cols: S P F A L K U B
[ -3   4 -38   0  34 107   3  64] -> serat
[-78 -24  -4   4 -38  94   3 -65] -> kivad
[-91  -8   7 -10 -19  59   2 -49] -> mem
next: [-24  -4   4 -38]	[94  3]
next: [-8  7]	[-10 -19]
rev: [-38   4  -4]	kivad

cols: J W R N Q G M
[-45  22  -2   0 -17  73   2] -> mem
[   0   22   22  -17   -1 -104   -3] -> kivad
[-45  22  -1   0 -17 -49  -1] -> vonos
[-80   8   0  -1 -29   3   0] -> Kobet
down: [ -1 -17]	Q
rev: [-17   0  -1  22 -45]	vonos
next: [ -1   0 -17]	[-49  -1]
places kivad: [-3]	7

cols: V T X D E Z
[1 0 0 0 0 1]  pom
[16  1 -4 70 -5 28]  Futu
[-40   5   1  99 -48 -89]  tutov
[  12    8    2  -32   35 -104]  kivad
[-4  1 16 56 -7 30]  mem
[10 -1 -2 36  7 -8]  pes
[ 0  0  0 -2  2  1]  vov
[  5  -2  36  -1  11 -14]  Nos
[-35  -2   7 -36 -26  28]  vonos
[ 16   2  -2  -7  16 -26]  Kobet
next: [16  1 -4]	[70 -5]
next: [-1 -2 36]	[ 7 -8]

cols: gev Fep digan tol Buguv muber voto mutot
[  9  21  65  42 -32   1 -45  -7] : mem
[92 -9 -5 16  1 21 -6 14] : vonos
[ -9  92  65  42 -32  19  16 -33] : Futu
[92 -9 -5 16  1 33 -6 14] : serat
find: [  9  21  65  42 -32   1 -45  -7]	mem
find: [92 -9 -5 16  1 21 -6 14]	vonos
find: [92 -9 -5 16  1 33 -6 14]	serat

cols: nepa deton Dezib Vesi
[ 17 -85 -43 -27] : Futu
[  9   6  37 -12] : Kobet
[ 47  27   9 -28] : serat
[-13  -1 -63  63] : kivad
[  4  -8 -14 -13] : vov
[-24 -24 -41 -24] : tutov
[ 27  27  27 -28] : Nos
[-85 -43  17 -34] : Banuk
[  9   6 -67 101] : mem
rev: [-43 -85  17]	Futu
find: [-13  -1 -63  63]	kivad
find: [ 17 -85]	Futu
down: [  4 -24  27]	nepa
places Nos: [27]	1 2 3
places tutov: [-24]	1 2 4
down: [-43  37   9 -63 -14 -41  27  17]	Dezib

cols: boki sagor gil lop
[-23 -16 -25 -23] -> pes
[-59 -17 -17 -59] -> Futu
[-69 -53 -18 -22] -> Kobet
places pes: [-23]	1 4
places Futu: [-17]	2 3
find: [-69 -53 -18 -22]	Kobet
down: [-25 -17]	gil

cols: lem guke doza Tup zad biki tivi buseg ropa
[ 12  -5 -32  40 -53  37 -10 -36  -9] = pes
[-48  33  32  -1  49 -29   0  13   3] = mem
[ 12  -5 -32  40 -53 -29   0  13  -9] = Nos
find: [-48  33  32  -1  49 -29   0  13   3]	mem
places Nos: [-32]	3
down: [-1 40]	Tup

cols: mil supu deze lir
[-115  -64   44 -115] : vonos
[111  86 -41 -23] : kivad
[-116 -116 -116 -116] : mem
[-104  -65   78  -65] : pes
[-98 -42 -50  38] : vov
[-36  87 -18 -54] : serat
[-108   84   91 -111] : Nos
[ 16 109   9 -26] : Kobet
[ -99  112   60 -101] : tutov
places mem: [-116]	1 2 3 4
find: [-116 -116 -116 -116]	mem
down: [-42  87]	supu
rev: [-18  87 -36]	serat
down: [-65 -42  87  84]	supu

cols: dedin fudu das numon
[ 16 -22 -10  13] : mem
[ 15 -15 -16   5] : vonos
[ 22  14  10 -14] : serat
[ 63 -15  -7  18] : vov
[ -30   87   39 -108] : Banuk
[-11  45   6 -55] : kivad
[ 14  46  42 -53] : pom
[-26  84  17 -87] : Nos
[  6  82  62 -98] : Kobet
[ 15 -15  24   5] : pes
[ -6  14 -23 -22] : Futu
down: [13  5]	numon
find: [ -6  14 -23 -22]	Futu
down: [42 17 62]	das
find: [ 16 -22]	mem
find: [ 63 -15  -7]	vov

